A small network was shown many inputs. Here are its activations along a few directions, one row for each input.
In each table, some parts of the input vary, and every possible input appears once, in random order.
A made-up example of a description, with smaller parts first: one of 2 separate values, together with either a single point or one of 11 places around a ring or (one of 5 places around a ring, together with one of 6 places along a line).
Shared parts are said once, and a part with two or three values counts as separate values.
In the rows, zero is written as 128.

Other details of the inputs vary at random and push rows far along two fixed directions, the same in every table; ignore that.

Table:
x1: [147  98 136 140 131 147 131  81 138 158 107 115 121  98]
x2: [116 119 128 115 123 129 139 173  94 114 118 129 145 155]
x3: [147  95 137 140 130 149 132  81 137 159 106 113 120  97]
x4: [136 131 137 112 147 120 125 157 113 134 145 144 124 134]
x5: [116 168 121 117 137 103 116 156 129 106 153 152 130 150]
x6: [146 103 141  96 162 129 135 179  97 158 128 150 128 126]
x7: [146 102 142  96 162 130 135 180  96 158 128 150 128 126]
x8: [109 149 113 185  88 130 117  32 191 106 112 101 116 114]
x9: [138 112 132 146 123 142 125  74 146 142 115 112 119 101]
x10: [137 106 133 140 124 151 122  79 140 141 115 111 117  99]
x11: [137 111 131 139 125 147 122  78 141 140 116 114 120  99]
x12: [129  92 135 138 107 164 131  92 109 129 102  93 133 111]
x13: [148  88 139 141 129 154 132  82 136 161 105 110 116  96]
x14: [139 102 127  99 118 141 153 178  86 132 134 106 149 132]
x15: [146 107 139  97 162 127 134 175  99 156 128 151 131 126]
x16: [136 136 134 112 148 117 125 151 116 133 143 146 128 132]
x17: [122 160 125 119 141 101 125 163 128 119 146 154 131 153]
x18: [121 158 126 119 141 102 125 165 127 118 147 154 129 154]
x19: [123 146 125 112 146 107 128 173 122 126 137 156 133 147]
x20: [139 108 134 147 122 145 125  74 145 143 114 110 117 100]
x21: [131 115 124 100 115 141 141 171  90 118 141 103 147 129]
x22: [135 132 134 105 150 123 121 156 110 132 144 146 127 130]
x23: [138 104 135 148 120 148 126  75 144 143 114 108 114 100]
x24: [135 128 136 105 149 126 122 160 108 133 145 145 125 131]
x25: [138 107 134 147 121 146 125  75 145 143 114 110 116 100]
x26: [143  87 129  90 125 147 157 188  80 141 125 108 153 127]
x27: [ 96 134 111 187  65 144 131  45 166  92  93  82 131 133]
x28: [ 73 224  94 169  90  83 104 108 190  52 154 139 125 174]
x29: [150 116 145  93 164 124 129 176  92 150 146 151 128 127]
x30: [114 146 114 119 100 121 141 167 112  94 148 107 147 150]
x31: [121 158 126 119 140 103 125 166 127 118 147 153 129 154]
x32: [115 166 122 117 137 105 116 159 128 105 154 152 128 151]
x33: [101 172 108 151 114 101 122 117 166 100 128 139 130 149]
x34: [123 144 126 112 146 108 128 175 121 126 137 156 131 148]
x35: [143 116 142 104 155 125 132 169 103 150 138 147 125 132]
x36: [ 77 222  94 166  93  82 105 104 189  56 152 140 128 170]
x37: [ 84 207 101 165  99  85 115 119 182  72 146 142 125 173]
x38: [126  96 134 149 100 160 135  82 118 126 101  90 131 114]
x39: [150  75 139 133 136 158 136  91 129 170  95 113 120  89]
x40: [149  82 136 133 137 154 135  90 131 167  97 116 123  91]
Description of these inputs: one of 4 places along a line, together with either one of 2 separate values or one of 8 places along a line.
Changing only the place on the line of 4 turns x10 into x13. The same change can be made to x36. Which row results?
Answer: x1
Changing only the place on the line of 4 turns x39 into x28. The same change can be made to x2. Which row results?
Answer: x12
Which other rows does x12 become when the choice among 2 separate values takes its other values? List them by row number.
Answer: x21
Which other rows does x30 become when the choice among 2 separate values takes its other values? List them by row number.
Answer: x38

Table:
x41: [ 57 145  78 194  23 140 146  72 175  49  73  62 158 157]
x42: [167  73 153  89 172 149 135 161  88 181 128 138 122  97]
x43: [101 191 108 134 122  87 117 149 154  88 153 150 132 159]
x44: [105 186 120 109 141  89 114 194 125  93 170 165 126 170]
x45: [163  75 161  92 169 154 129 156  70 173 124 137 123 111]
x46: [139 102 126 154 115 150 128  58 164 152  99 104 118  89]
x47: [155  70 134 144 130 162 138  67 150 180  90 104 115  78]
x48: [136 150 138  72 165 110 118 212  75 119 176 165 136 153]
x49: [138 107 127 151 118 152 126  56 156 148 101 105 122  91]
x50: [169  82 153  82 170 152 129 156  75 170 137 136 130  98]
x51: [106 184 119 118 141  80 125 194 126 100 155 172 134 179]
x52: [165  74 158  96 170 143 141 157  79 180 115 142 129 112]
x53: [ 94 190 114 143 119  90 117 151 152  86 151 153 127 169]
x54: [133 100 135 157 114 158 123  55 147 143 102 102 111  96]
x55: [ 92 171 101 125  55 118 151 187  99  49 166  76 166 182]
x56: [170  75 157  79 169 155 129 159  74 171 139 133 122  96]
x57: [136 153 134  77 171 101 124 213  84 127 163 171 141 153]
x58: [113 152 117 150 118 109 130 121 160 120 122 139 124 146]
x59: [158  71 141 138 127 170 129  58 137 165 104  96 115  69]
x60: [ 96 189 118 142 121  89 116 152 145  85 149 153 129 175]
x61: [ 85 177 100 209  70 109 121  33 218  86 102 109 119 146]
x62: [137 100 125 159 116 148 130  56 164 151  97 104 116  91]
Describe the family of inputs behind these rows.
Answer: either one of 2 separate values or (one of 4 places along a line, together with one of 5 places along a line)
Which other rows does x50 become when the place on the line of 4 takes its other values? List them by row number.
Answer: x48, x49, x57
